These are the activations of a small neural network, seen along a few directions. Each row is one input.
Each table varies a few parts of the input and shows all the possible inputs, shuffled.
Descriptions start from the smaller parts, as in this example, which fits no table here: ring(8) and (point or line(11) or (values(3) and line(4))).
Shared parts are said once, and a part with two or three values counts as separate values.

Table:
r1: [ -2 -14   6  -3  -6   8  -1   5   3 -13  15   8  -1  19  -8  -4  -4 -12]
r2: [ -7 -15  15   0  10  10   3  -4  -7  12  13  -4  -2  -1  -8  -7 -13  -3]
r3: [ -2 -23   8  -1   4  -1   8  -9   9   2   5   1 -16   0  -4  -2  -8  -7]
r4: [ 34  71 -33  -1   0 -31  -6  19  -8  -1 -45 -13  34 -39  44  14  42  33]
r5: [ 50  42  -6 -16  18 -18  13  34   1  -9 -24  -8  42 -45  66   1  54  16]
r6: [  2 -23  12  -7  -3  14   6   9   6 -13  19   8   2  17  -2  -6   3 -18]
r7: [ -7 -16   4   4   2  -2   4 -14   7   3   1   3 -18   1  -9   0  -9  -5]
r8: [ -9  -2  -4   4 -13   4  -9  -2   0  -9   7   9  -5  20 -16   0  -9  -8]
r9: [-12 -10   7   3   6   9   1  -6  -9  16  10  -6  -3   0 -13  -4 -14   1]
r10: [ 48  51 -14 -11  12 -23   8  31  -2  -7 -29  -9  41 -43  59   4  50  24]
r11: [ -7 -29  15  -8   4  13   8  -3   7  -3  18   7  14   0  -5   1  -1 -16]
r12: [ 43  57 -21  -9   7 -24   5  27  -3  -3 -32 -11  38 -42  54   7  49  27]
r13: [-25  -1  -9   7 -11  -1 -12 -16  -2   4  -2   5   6   6 -26  12 -14  -1]
r14: [-10 -11  -2   5  -1  -4   1 -17   5   6  -3   2 -19   3 -13   1 -15   0]
r15: [-16 -14   4   1  -3   6  -3 -11   2  -1   9   7   9   2 -16   5  -8  -9]
r16: [-19  -8  -1   1  -6   1  -8 -15   0  -1   6   7   6   2 -18   8 -13  -6]
r17: [ -2  -7   3   4  -3   8   1   2   2  -1   6  -1 -23  19  -8  -9 -10  -2]
r18: [-13   7  -9  11 -11   0 -10  -5  -3   3  -6  -2 -27  22 -17  -1 -14   4]
r19: [-16  -4 -10   9  -4  -9  -6 -19   3   8 -11  -1 -22   5 -19   6 -17   3]
r20: [  6 -22  16  -4   3  14  10   9   6  -5  14   0 -18  15   4 -12  -1 -11]
r21: [ -3 -24  22  -4  15  16   9   0  -5  10  18  -4   1  -2  -2 -10  -9  -8]
r22: [ -5  -2  -2   6  -7   4  -5  -1   0  -1   1  -1 -26  18 -10  -6 -14   0]
r23: [-21   4  -3  11   1   2 -11 -14 -14  17  -2  -5  -8   4 -23   1 -22   7]
r24: [-14  -4   4   6   3   6  -5 -11 -11  15   5  -4  -6   1 -16  -3 -19   3]
r25: [  2 -14   9   1  -2   9   5   6   4  -1   9   0 -20  18  -4 -10  -6  -5]
r26: [ 41  64 -25  -7   5 -28   0  22  -6  -5 -37 -11  35 -42  52   9  42  29]
r27: [-17   6 -11   8 -17   0 -15  -5  -2  -7   0   7  -7  23 -21   6 -10  -4]
r28: [  1 -32  15  -5   9   6  16  -6  12   3   9   2 -12  -1   1  -5  -2 -11]
r29: [ -6  -8   0   0  -9   6  -7   2   2 -12  12   7  -5  18 -11  -1  -5 -11]
r30: [-12 -20  10  -4  -1   6   0  -8   4  -3  14   7  10   1 -10   5  -5 -11]
Changing only one part turns r21 into r2. The same change can be made to r11. Which row results?
Answer: r30
Describe the family of inputs behind these rows.
Answer: line(5) and (point or ring(5))
Start at r13 and move only the ring(5) part, one step at a time. The first step leads to r27. Which rows follow, in order?
Answer: r18, r19, r23

Table:
r31: [ 14  13 -13  -5  -4 -13   4   8  11  -8 -16   2  21 -19  21  13  31   1]
r32: [  4  26 -27   8  -8 -15  -1   6   1  16 -27 -10   9 -20  10  15  28  15]
r33: [-40 -54  33  -1 -18  16 -22 -36  -1 -22  58  26 -46  45 -57  -9 -70 -35]
r34: [-42 -72  41   4   7  41   3 -26  -4   6  50   9 -40  53 -58 -24 -66 -29]
r35: [ 33  16   3  -9   3 -13   7  15   4 -10  -2  -3  -9 -18  35  -6  19   7]
r36: [-61 -49  17  18  -7  38 -12 -30  -9  15  31   7 -35  60 -76 -11 -64 -20]
r37: [ 47  61 -24 -16  10 -36   2  24  -1 -11 -39  -7  60 -61  64  18  55  25]
r38: [-25  -7  -3  13 -16  19  -7  -4  -6  13  14   0 -14  23 -31  -1  -9  -5]
r39: [ -6 -30  22  -1  -2  22   8   1   0   4  33   2 -20  16 -12 -14 -11 -14]
r40: [ 62  58 -11 -15  29 -31  13  32  -2 -12 -45 -15  33 -45  76  -4  43  33]
r41: [-19 -29   4   2 -12   5  -1 -14  12  -6  14  12 -10  13 -21   7  -8 -19]
r42: [ 34  68 -42   3  18 -32   5  23  -6  14 -70 -22  52 -47  49  16  51  40]
Describe the family of inputs behind these rows.
Answer: values(3) and line(4)
Changing only the values(3) part turns r37 into r40. The same change can be made to r31. Which row results?
Answer: r35
Which other rows does r39 become when the values(3) part takes its other values? List them by row number.
Answer: r38, r41

Table:
r43: [-16 -22  23  13 -28   5 -26  17 -20   1  49  29 -48  44 -27 -14 -37 -18]
r44: [ -5 -36  48 -11  25  25  20  36  17  -8  -5  15  18  22  25 -14   4  -5]
r45: [-18 -14 -11  30 -10  -2 -13 -15 -17  51 -21 -20 -20  -8 -54 -10 -51  14]
r46: [ -8 -55  49   4  20  11  25  23  19  11  30  25  17  -6  13  -1  42 -26]
r47: [-14 -34  11  -2 -22   6  -7 -30  16 -26  22  47 -45  22 -11  -6 -39 -38]
r48: [ 21 -57  16 -40  17  24  35   9  35 -25  12  -8 -18   1  40  -4  11 -30]
r49: [ 47  27  -9 -21   4 -22  -1  42 -40  27  21  -6  28 -38  47  -5   7  26]
r50: [-37 -19 -17   7  28 -23 -20 -31 -15   3  13 -40 -17   9 -50  25 -11  -7]
r51: [-10 -14 -29   8  12 -36  17 -49  -3  22  12 -26 -51  18 -37  13 -18  20]
r52: [ 38  40 -22 -28  34  -3  14   3 -29  -1  -8   8  56 -23  58  -6   2  11]
r53: [ 17  47 -49   1 -25 -21 -12  -6  24 -32 -57   0 -14 -11  30  14  25   1]
r54: [  1  23  20 -22  18   0   2   8 -12  11  21  -5  52 -65  45  19  32  15]
r55: [-36   2  -4  17  19   6  -7 -36  -4  14 -35 -32  -3  18 -53  -1 -45  25]
r56: [ 24  56 -59  21 -28 -10 -25  24 -12   3 -46   8  -6  -1  20  -4  17  -4]
r57: [  8  44 -51  12 -25 -21 -16   3   2 -16 -22 -14  35  -8 -15  27  48   2]
r58: [-38  -2  44  23 -12  28   0 -23   5  -7  20  36 -18  50 -41 -20 -27   3]
r59: [-62 -26  54   8 -15  27 -24 -17   8 -14  47  29 -23  18 -31   7 -10 -29]
r60: [ 59  16   3 -19   1 -45  19   7   8  -3  -7 -12  37 -58  30   4  19  31]
r61: [  0  71 -43  13 -27  13   5  -7   2   3 -49  -1  33  13  -3   5  21  37]
r62: [ 28 -47  27 -14  14  37  14  43  16 -14   0 -31 -12   1  15 -29   8 -30]
Changing only one part turns r48 into r62. The same change can be made to r51. Which row results?
Answer: r45
Describe the family of inputs behind these rows.
Answer: values(4) and ring(5)
Start at r58 and move only the ring(5) part, one step at a time. The first step leads to r44. Which rows follow, in order?
Answer: r52, r61, r55
Which other rows does r58 become when the values(4) part takes its other values? List them by row number.
Answer: r43, r47, r59

Table:
r63: [ 15  67 -37   4   8 -34 -10   1 -18  21 -50 -19  38 -50  27  19  22  41]
r64: [-31  31 -32  25 -30 -11 -27 -23  -8   7 -21   3 -24  24 -40  13 -23  14]
r65: [-28 -82  44  -7  20  30  19 -21   9  12  44   5 -22  15 -28 -13 -34 -31]
r66: [ 10  62 -38  11 -14 -28 -20   4 -13   1 -37  -6  12 -13   9  13  12  28]
r67: [-55   6 -20  26 -13  -5 -26 -48 -18  31 -11  -3 -23  12 -62  13 -55  14]
r68: [-47 -23   1  15  -5   6  -9 -41  -6  24   8   1 -26  13 -50   5 -45   0]
r69: [ 20  35 -15   0  -4 -13  -3  13  -3  -6 -18  -4  10  -9  20   2  18  15]
r70: [ 22 -35  27 -14   0  20  14  28  15 -29  31  10 -10  21  18 -17  16 -30]
r71: [ 36 -26  26 -23  17   9  24  27  14 -20  20   4  19 -14  40 -12  30 -18]
r72: [ 41 -20  29 -29  37   4  33  24   7   0  12  -7  45 -51  58  -7  38  -6]
r73: [  2  22 -18   7 -20  -6 -14  11   2 -16 -12   4 -13  21  -2   3   6   1]
r74: [-13 -29  12   1  -8  14   2  -5   8  -6  20   8 -20  25 -19  -5 -11 -17]
r75: [ 12  -5   7  -4  -9  10   1  18   8 -24  12   8 -10  24   7  -9  10 -13]
r76: [ -9  52 -39  18 -31 -19 -30  -2  -7 -12 -29   4  -8  19 -15  13  -1  15]
r77: [-38 -53  24   2   8  18   4 -33   1  16  28   5 -18  12 -41  -3 -42 -17]
r78: [ 25  38 -13  -7  17 -20   4  11 -12  14 -25 -15  40 -50  37   9  26  25]
r79: [ -2 -57  34  -9   4  27  16   7  13 -11  41  10 -19  26  -8 -17  -7 -32]
r80: [-21   2  -8  13 -16   5 -12 -12  -2   0   1   5 -22  29 -29   0 -20   0]
r81: [ 33  10   8 -17  29  -6  22  19   0   8 -11 -13  38 -46  49  -1  34  12]
r82: [ 28   4   5 -11   9  -1  13  21   7 -12  -3  -1  13  -9  32  -6  25  -1]
Changing only one part turns r76 into r70. The same change can be made to r67. Which row results?
Answer: r65
Describe the family of inputs behind these rows.
Answer: line(4) and line(5)
Start at r79 and move only the line(4) part, one step at a time. The first step leads to r74. Which rows follow, in order?
Answer: r80, r64
Start at r77 and move only the line(5) part, one step at a time. The first step leads to r74. Which rows follow, in order?
Answer: r75, r82, r81
